These are the activations of a small neural network, seen along a few directions. Each row is one input.
In each table, some parts of the input vary, and every possible input appears once, in random order.
A made-up example of a description, with smaller parts first: one of 2 separate values, together with either a single point or one of 11 places along a line or (one of 4 places along a line, together with one of 8 places around a ring).
Shared parts are said once, and a part with two or three values counts as separate values.
In the rows, zero is written as 128.

Other details of the inputs shift rows strongly along three fixed directions, in all tables alike. That doesn't count.

Table:
r1: [135  45 172 143 140 107 130 124 121 137 119 109  94]
r2: [105 100 160 168 140 114 138 158 132 135 145 143 150]
r3: [ 91 138  91 137 124 110 131 162 169 134 138 159 148]
r4: [121 165 142 158 132 154 145 139 107 135 156 140 143]
r5: [151 152 141  97 124 151 118 106 107 124 117 120 123]
r6: [123  95 119 103 130 103 118 128 158 134 105 129 110]
r7: [115 142 105 163 127 115 137 157 147 140 139 127 149]
r8: [151 142 138  98 122 158 117 107 103 117 124 126 129]
r9: [152 119 112 115 105 144 105 102  97 129 130 121 122]
r10: [136 172  84  80 124 133 116 112 162 125 112 136 116]
r11: [157 135 114 117 115 142 106 107 104 133 113 108 118]
r12: [154 114 143 119 114 151 108  99  72 131 128 120 129]
r13: [125  94 141  97 145 107 137 131 169 124 109 125 102]
r14: [115  64 125 114 129  93 122 131 166 129 116 126 107]
r15: [154 134 110 117 116 141 105 103 103 138 118 112 110]
r16: [112 140 111 155 126 125 129 157 139 134 143 141 155]
r17: [155 114 147 120 113 152 107 104  74 127 127 118 131]
r18: [128 144 107  99 106 129 106 112 133 135 115 147 124]
r19: [118 106 123 102 135 100 122 118 143  89  94 127 130]
r20: [126 149 118 170 117 140 131 148 103 137 153 126 152]
r21: [146 135 127 107 113 142 105 101  95 137 116 125 124]
r22: [158 134 133 111 123 157 119 108  98 117 128 109 125]
r23: [122 114 147  88 139 120 128 118 149 125 110 136 117]
r24: [101  60 189 200 155  92 167 147 103 110 140 113 118]
r25: [129 118 118 107 127 113 120  99 110  94 101 118 123]
r26: [105 119 111 163 135 102 139 159 152 143 145 134 134]
r27: [127  87 191 182 159 114 170 162 124 137 145 106 116]
r28: [112 184  82 139 130 127 144 148 165 135 143 140 140]
r29: [144 149 137 189 129 141 138 139  89 147 145 108 141]
r30: [148  92 127 127 124 129 115 107 104 133 119 102 116]
r31: [141 152 102 106 116 127 110  94  94  98 110 120 124]
r32: [115 143 124 156 141 117 155 158 161 130 141 123 141]
r33: [105 171 127 147 136 143 147 146 136 135 149 151 149]
r34: [103 188  96 137 113 120 127 154 151 141 135 160 155]
r35: [129  98 146 102 146 108 132 134 172 120 107 122 109]
r36: [156 127 108 118 111 140 107 107 102 130 119 101 124]
r37: [128  37 191 129 140 113 122 125 104 130 130 123 109]
r38: [112 173 119 157 121 127 131 152 131 144 139 147 157]
r39: [133 160 120 171 127 141 155 135 118 140 154 115 132]
r40: [127 141 123 178 122 142 131 142  92 143 161 128 144]
r41: [127 146 118  90 120 147 120 110 140 120 121 148 124]
r42: [103 180  86 136 125 138 141 147 166 129 147 156 144]
r43: [114 126  96  79 107 118 105 124 165 122 117 168 127]
r44: [152 141 117  96 121 157 116  99 108 118 123 117 124]
r45: [111 104 153  91 146 106 126 133 180 119 105 142 122]
r46: [122  84 135 102 142 104 136 136 174 117 113 117 110]
r47: [100 105 112  80 139 108 124 141 195 114 117 152 118]
r48: [159 140 115 108 123 146 125 100 109 125 123 101 118]
r49: [146 151 138  99 125 151 117 100 106 129 122 124 117]
r50: [134 151 145 192 132 136 147 129  61 111 140 104 146]
r51: [165 125 148 122 126 158 121 104  87 119 130 100 128]
r52: [ 94 111 131  79 139  98 131 136 201 122 109 162 113]
r53: [111 191  91 142 128 128 147 145 169 139 139 146 133]
r54: [127 166 145 158 133 152 145 141 111 131 150 135 154]
r55: [109  70 193 181 146 105 151 155 109 148 147 127 123]
Each input here is: one of 5 places along a line, together with either a single point or (one of 2 separate values, together with one of 5 places around a ring).
The inputs of r8 and r41 match in every part but the place on the line of 5. If r36 is changed in the same way as r8 into r41, which row does it become? -> r14
The inputs of r12 and r2 match in every part but the place on the line of 5. If r33 is changed in the same way as r12 into r2, which row does it become? -> r54
Start at r20 and move only the place on the ring of 5, one step at a time. The first step leads to r36. Which rows follow, in order? -> r11, r34, r17
Which other rows does r16 become when the choice among 2 separate values takes its other values? List them by row number. -> r51
Which other rows does r27 become when the choice among 2 separate values takes its other values? List them by row number. -> r11
